Here are a small network's activations along a few directions, averaged over the inputs that share one value of a field.
Related values have similar rows: they may be neighbours, one step apart, or belong to one group.
In the rows, 500 means zero.
Strong random noise was added to every row along 7 fixed directions; ignore it. To show where, here is one row again and again, with new noise each time:
| 279 | 510 | 171 | 524 | 588 | 660 | 579 | 493 | 585 | 519 | 520 | 408 | 455 | 589 | 343 | 568 | 447 |
| 496 | 614 | 399 | 320 | 715 | 642 | 586 | 271 | 530 | 437 | 452 | 595 | 600 | 957 | 578 | 407 | 607 |
| 516 | 705 | 514 | 735 | 370 | 596 | 564 | 451 | 641 | 528 | 447 | 577 | 295 | 866 | 881 | 593 | 460 |
| 467 | 505 | 216 | 346 | 518 | 551 | 543 | 567 | 610 | 573 | 640 | 385 | 531 | 289 | 236 | 546 | 624 |
| 719 | 758 | 482 |  48 | 577 | 588 | 507 | 326 | 654 | 570 | 431 | 604 | 694 | 750 | 708 | 419 | 658 |
| 554 | 512 | 655 | 523 | 608 | 480 | 638 | 518 | 582 | 405 | 475 | 629 | 379 | 690 | 689 | 389 | 722 |
| 472 | 477 | 467 | 533 | 763 | 569 | 745 | 637 | 595 | 491 | 451 | 289 | 540 | 346 | 403 | 547 | 499 |
| 330 | 488 | 660 | 388 | 500 | 455 | 424 | 525 | 645 | 472 | 164 | 606 | 479 | 462 | 694 | 450 | 244 |
| 592 | 536 | 325 | 399 | 284 | 437 | 394 | 411 | 545 | 518 | 774 | 650 | 416 | 530 | 380 | 462 | 823 |


Field J:
j3: | 796 | 551 | 538 | 372 | 405 | 418 | 469 | 438 | 526 | 617 | 592 | 468 | 680 | 290 | 516 | 536 | 453 |
j4: | 491 | 467 | 609 | 664 | 506 | 454 | 482 | 295 | 396 | 378 | 422 | 516 | 563 | 620 | 488 | 525 | 426 |
j10: | 511 | 493 | 343 | 659 | 374 | 536 | 471 | 565 | 351 | 574 | 797 | 518 | 360 | 611 | 551 | 541 | 524 |
j8: | 775 | 599 | 204 | 472 | 480 | 573 | 526 | 430 | 458 | 648 | 850 | 300 | 665 | 386 | 269 | 681 | 450 |
j5: | 407 | 472 | 493 | 204 | 516 | 590 | 428 | 757 | 488 | 621 | 325 | 415 | 474 | 258 | 519 | 441 | 363 |
j9: | 685 | 640 | 208 | 502 | 279 | 505 | 386 | 511 | 434 | 759 | 845 | 286 | 579 | 279 | 392 | 720 | 334 |
j7: | 461 | 458 | 519 | 111 | 521 | 436 | 406 | 517 | 618 | 472 | 441 | 675 | 551 | 363 | 431 | 336 | 647 |
j6: | 575 | 439 | 733 | 794 | 388 | 473 | 503 | 621 | 309 | 416 | 529 | 510 | 399 | 517 | 524 | 528 | 654 |
j1: | 529 | 766 | 406 | 739 | 299 | 658 | 534 | 562 | 566 | 625 | 511 | 368 | 497 | 637 | 682 | 747 | 458 |
j2: | 593 | 530 | 622 | 472 | 575 | 507 | 443 | 408 | 363 | 572 | 343 | 301 | 729 | 429 | 425 | 495 | 502 |
J is arranged as a ring.
Q: A walk along J starts at j2 and steps to its neighbour j1. Put j4, j9, j7, j6 in the order it reaches them.
A: j4, j7, j9, j6
Q: What is the length, in steps, of the shortest route from j3 to j5?
A: 4

Field N:
n4: | 632 | 352 | 762 | 604 | 708 | 396 | 661 | 634 | 307 | 397 | 552 | 287 | 588 | 200 | 340 | 505 | 440 |
n5: | 438 | 584 | 409 | 535 | 420 | 585 | 731 | 779 | 894 | 509 | 496 | 595 | 269 | 450 | 694 | 577 | 749 |
n12: | 881 | 633 | 810 | 276 | 476 | 404 | 448 | 507 | 432 | 523 | 528 | 519 | 666 | 425 | 583 | 391 | 851 |
n3: | 194 | 371 | 619 | 509 | 681 | 526 | 497 | 574 | 620 | 471 | 136 | 625 | 375 | 612 | 808 | 371 | 177 |
n9: | 493 | 526 | 237 | 687 | 345 | 546 | 333 | 326 | 258 | 512 | 820 | 465 | 489 | 707 | 248 | 559 | 667 |
n8: | 481 | 625 | 299 | 115 | 188 | 583 | 186 | 301 | 502 | 518 | 623 | 923 | 397 | 944 | 646 | 379 | 580 |
n2: | 561 | 336 | 902 | 832 | 392 | 207 | 439 | 537 | 387 | 369 | 520 | 571 | 315 | 364 | 643 | 445 | 425 |
n7: | 259 | 518 | 221 | 528 | 695 | 669 | 590 | 326 | 596 | 504 | 322 | 276 | 747 | 477 | 251 | 711 |  97 |
n1: | 590 | 338 | 742 | 541 | 520 | 242 | 496 | 393 | 430 | 343 | 533 | 599 | 554 | 292 | 400 | 379 | 648 |
n11: | 529 | 396 | 692 | 362 | 769 | 449 | 609 | 577 | 453 | 419 | 362 | 544 | 546 | 504 | 611 | 372 | 398 |
n6: | 682 | 718 | 566 | 640 | 320 | 570 | 496 | 570 | 557 | 641 | 437 | 371 | 490 | 482 | 595 | 657 | 598 |
n10: | 508 | 477 | 797 | 241 | 706 | 494 | 589 | 585 | 485 | 435 | 268 | 647 | 486 | 694 | 758 | 266 | 620 |
n13: | 586 | 557 | 340 | 689 | 241 | 432 | 262 | 106 | 371 | 585 | 634 | 496 | 678 | 609 | 399 | 619 | 242 |
N is arranged as a line.
Q: A walk along N starts at n5 and steps to its neighbour n7. Put n2, n1, n6, n13 in the order it reaches them.
A: n1, n13, n2, n6
Q: Which values are neighbours of n8? Give them in the order they are listed.
A: n4, n11

Field B:
b3: | 381 | 488 | 610 | 492 | 656 | 572 | 607 | 719 | 515 | 489 | 321 | 430 | 433 | 468 | 569 | 484 | 503 |
b7: | 468 | 506 | 629 | 496 | 652 | 463 | 602 | 444 | 545 | 451 | 288 | 421 | 585 | 504 | 555 | 496 | 413 |
b4: | 405 | 368 | 585 | 449 | 437 | 360 | 332 | 424 | 443 | 377 | 536 | 776 | 391 | 598 | 534 | 363 | 493 |
b1: | 423 | 492 | 175 | 496 | 309 | 492 | 418 | 448 | 640 | 584 | 637 | 444 | 477 | 282 | 223 | 609 | 511 |
b2: | 603 | 331 | 498 | 559 | 605 | 376 | 544 | 492 | 409 | 427 | 707 | 394 | 642 | 121 | 176 | 541 | 480 |
b6: | 102 | 298 | 447 | 444 | 521 | 505 | 433 | 602 | 556 | 432 | 232 | 542 | 476 | 342 | 342 | 436 | 354 |
b9: | 450 | 536 | 461 | 727 | 554 | 652 | 604 | 670 | 442 | 562 | 459 | 263 | 478 | 459 | 478 | 652 | 290 |
b8: | 526 | 530 | 463 | 260 | 624 | 556 | 480 | 500 | 530 | 576 | 440 | 524 | 626 | 575 | 617 | 451 | 381 |
b5: | 591 | 498 | 646 | 546 | 526 | 482 | 628 | 714 | 514 | 533 | 517 | 410 | 368 | 335 | 591 | 435 | 698 |
B is arranged as 3 separate groups.
Q: Which other values are in the same group as b3? Give them in the order they are listed.
A: b9, b5
Q: Which other values are in the same group as b1? Give them in the order they are listed.
A: b7, b6

Field C:
c2: | 540 | 569 | 390 | 443 | 472 | 551 | 369 | 433 | 358 | 624 | 514 | 311 | 629 | 428 | 406 | 608 | 146 |
c7: | 705 | 399 | 709 | 576 | 568 | 323 | 759 | 799 | 713 | 466 | 630 | 452 | 374 |  24 | 511 | 468 | 850 |
c5: | 383 | 615 | 379 | 468 | 556 | 627 | 648 | 485 | 772 | 504 | 380 | 595 | 428 | 708 | 799 | 529 | 412 |
c3: | 308 | 334 | 513 | 536 | 338 | 435 | 368 | 812 | 542 | 564 | 445 | 516 | 284 | 143 | 453 | 500 | 431 |
c8: | 601 | 525 | 692 | 707 | 631 | 496 | 640 | 334 | 456 | 369 | 407 | 478 | 629 | 671 | 543 | 537 | 435 |
c6: | 779 | 545 | 730 | 193 | 462 | 369 | 386 | 517 | 439 | 598 | 388 | 378 | 849 | 134 | 384 | 505 | 400 |
c4: | 657 | 700 | 398 | 257 | 273 | 506 | 353 | 384 | 568 | 632 | 541 | 516 | 614 | 469 | 531 | 556 | 615 |
c1: | 502 | 475 | 376 | 467 | 589 | 564 | 541 | 547 | 392 | 475 | 717 | 531 | 415 | 649 | 449 | 441 | 714 |
c9: | 492 | 582 | 436 | 646 | 691 | 645 | 676 | 538 | 492 | 558 | 458 | 248 | 548 | 567 | 484 | 589 | 469 |
C is arranged as a line.
Q: What is the length, in steps, of the shortest route from c2 to c8?
A: 6
Q: Which values are neighbours of c3? Give them in the order they are listed.
A: c6, c1
Q: Which values are neighbours of c5? Give them in the order they are listed.
A: c7
